Each row below holds a small network's activations on one input, seen along a few directions.
In each table, some parts of the input vary, and every possible input appears once, in random order.
A made-up example of a description, with smaller parts first: one of 8 places around a ring, together with either a single point or one of 11 places around a ring or (one of 2 separate values, together with one of 6 places along a line).
Shared parts are said once, and a part with two or three values counts as separate values.

A family of inputs:
r1: [-53,6,-15,8,44,-9,6,12,-29,-20,15,0,-33,-29,17,-32,14,-14]
r2: [11,-29,12,-2,-42,11,-1,15,11,-26,20,25,-8,26,-11,56,-31,43]
r3: [1,-27,17,1,-25,7,-33,5,22,-20,48,58,-18,3,5,36,-25,27]
r4: [-33,4,-9,-7,19,-19,21,17,-29,-33,5,23,-47,-25,24,-30,22,-16]
r5: [46,-15,20,24,-18,-25,28,22,14,-5,-48,-14,10,-2,18,-12,-11,-24]
r6: [-42,34,-41,8,30,-6,26,12,-40,-27,19,-31,4,-23,4,-7,3,-20]
r7: [-11,-17,9,7,-3,12,-46,0,23,2,69,27,-13,5,3,25,-37,32]
r8: [31,-4,15,-23,11,17,-6,-49,41,94,-76,2,25,24,-44,-42,62,-7]
r9: [2,-18,-5,-53,-4,46,-38,-49,36,73,-2,41,13,65,-59,32,45,55]
r10: [28,8,1,32,3,-4,-3,4,14,7,-6,-50,43,-37,9,-13,-24,-42]
r11: [37,10,15,16,-18,-20,18,7,-1,-5,-39,-41,44,-16,17,-2,-19,-28]
r12: [22,-13,30,31,19,-7,-20,8,22,14,-7,-16,8,-44,12,-40,-15,-33]
r13: [-39,22,-33,-56,37,19,6,-36,-6,53,-53,11,-15,41,-42,-38,92,13]
r14: [33,-20,37,20,-7,-18,-3,11,17,4,-21,10,-6,-34,22,-36,-12,-39]
r15: [5,-2,6,-10,-37,4,-8,-15,-6,-23,39,-5,16,32,-6,61,-46,34]
r16: [-26,42,-25,2,5,-15,38,14,-56,-41,-9,-25,1,0,17,2,17,-6]
r17: [-13,10,-24,2,2,-16,43,31,-42,-42,-22,-3,-32,2,16,-12,22,4]
r18: [-1,10,-11,2,-14,24,-26,-11,10,-4,68,-11,9,12,-3,54,-55,22]
Describe the family of inputs behind these rows.
> one of 3 separate values, together with either a single point or one of 5 places around a ring
The inputs of r9 and r13 match in every part but the choice among 3 separate values. If r7 is changed in the same way as r9 into r13, which row does it become?
> r1
Which other rows does r17 become when the choice among 3 separate values takes its other values? List them by row number.
> r2, r5

A family of inputs:
r19: [17,5,18,54,-18,-26,10,36,-16,-62,37,-32,15,-56,46,13,-77,-38]
r20: [25,1,20,38,-35,-33,18,43,-21,-77,26,-25,3,-36,52,24,-74,-25]
r21: [-15,-5,-2,-23,16,21,-36,-28,22,38,17,21,4,11,-23,-2,19,15]
r22: [6,12,7,-30,27,-5,18,-38,-1,63,-92,-18,18,16,-27,-60,75,-22]
r23: [2,24,-11,53,27,-41,53,56,-41,-48,-48,-63,11,-61,45,-53,2,-62]
r24: [-4,15,-5,-16,30,-12,26,-9,-9,31,-67,4,-13,-15,2,-67,68,-40]
r25: [10,-26,21,13,-21,-9,-3,22,5,-32,18,16,-21,-9,19,14,-32,10]
r26: [-16,31,-18,34,-1,-27,28,34,-49,-74,40,-39,-1,-33,45,13,-45,-19]
r27: [-4,16,-7,31,-23,-36,33,42,-42,-81,28,-24,-1,-23,48,26,-55,-14]
r28: [11,-19,21,-8,-2,15,-39,-21,37,39,10,33,1,12,-17,1,5,19]
r29: [-24,9,-14,-33,7,24,-18,-24,-3,23,10,25,-11,31,-24,9,35,31]
r30: [18,-29,20,-18,-21,16,-26,-14,28,24,-2,43,-4,26,-19,16,12,31]
r31: [-22,-4,-6,14,18,-2,-10,13,-4,-17,39,-2,-13,-28,11,-5,-23,-10]
r32: [-19,-9,-6,4,-5,-9,12,21,-16,-38,20,16,-29,6,13,19,-14,16]
r33: [3,0,-9,-33,11,36,-34,-49,38,75,-10,0,26,41,-46,6,28,23]
r34: [-8,14,-13,21,31,-31,43,31,-27,-22,-48,-21,-24,-47,27,-72,32,-57]
r35: [-30,9,-17,3,13,-2,7,16,-27,-30,33,2,-29,-4,12,4,-7,9]
r36: [-12,-11,-3,-32,-9,17,-11,-19,9,16,-1,40,-7,40,-26,23,28,36]
r37: [-8,16,-6,45,3,-22,13,33,-29,-60,44,-42,14,-58,42,9,-59,-39]
r38: [3,-17,20,25,-3,-7,-12,15,11,-18,31,7,-12,-27,17,-1,-38,-7]
r39: [39,-24,8,-30,-24,31,-19,-33,44,62,-26,23,20,54,-45,25,22,36]
r40: [31,-12,11,-21,-8,30,-35,-40,52,78,-15,10,24,44,-39,9,16,24]
r41: [6,-7,-11,-45,-16,33,-5,-38,24,52,-26,20,17,62,-57,31,39,43]
r42: [-10,10,-19,-47,1,39,-16,-48,14,58,-17,5,15,53,-56,18,44,40]
The inputs of r24 and r22 match in every part but one. If r36 is changed in the same way as r24 into r22, which row does it become?
> r41
Describe the family of inputs behind these rows.
> one of 4 places along a line, together with either a single point or one of 5 places around a ring
Which other rows does r21 become when the place on the ring of 5 takes its other values? List them by row number.
> r28, r29, r30, r36

A family of inputs:
r43: [27,-35,33,8,-11,7,-34,-4,44,23,11,27,-4,-6,-3,-1,-21,3]
r44: [30,-8,15,-2,-23,12,-17,-17,26,23,5,-3,24,18,-13,25,-22,12]
r45: [21,-1,14,56,-21,-32,15,49,-15,-71,34,-27,9,-54,54,14,-74,-35]
r46: [-24,15,-30,-27,-7,18,10,-12,-19,-4,11,3,-1,39,-25,36,16,37]
r47: [7,18,-15,-17,1,0,27,-13,-11,20,-52,-26,24,23,-18,-6,34,-4]
r48: [-32,-4,-12,-22,12,15,-18,-10,0,7,24,30,-21,16,-15,8,19,27]
r49: [6,13,-8,-15,10,0,12,-17,2,32,-45,-12,13,12,-14,-25,38,-12]
r50: [29,1,7,-3,-31,10,-6,-13,13,11,-3,-18,37,30,-14,41,-22,22]
r51: [25,-24,24,3,-15,10,-26,-12,34,23,9,11,14,3,-10,13,-21,7]
r52: [6,-9,13,-4,23,0,-6,-7,15,35,-37,14,-12,-16,-5,-53,41,-20]
r53: [-29,-16,-1,-15,16,10,-22,-5,8,9,25,47,-39,9,-6,-7,19,23]
r54: [-37,18,-13,26,3,-30,27,43,-56,-90,47,-12,-31,-40,49,7,-40,-16]
r55: [-26,8,-23,-27,4,19,-7,-15,-7,7,19,17,-13,29,-18,21,19,30]
r56: [-5,20,-7,47,18,-40,43,47,-41,-59,-9,-50,-6,-59,50,-37,-25,-54]
r57: [1,3,3,-8,20,1,2,-14,8,35,-40,0,5,-5,-12,-37,39,-17]
The inputs of r50 and r47 match in every part but one. If r44 is changed in the same way as r50 into r47, which row does it become?
> r49
Describe the family of inputs behind these rows.
> one of 3 separate values, together with either a single point or one of 4 places along a line
Which other rows does r48 become when the place on the line of 4 takes its other values? List them by row number.
> r46, r53, r55
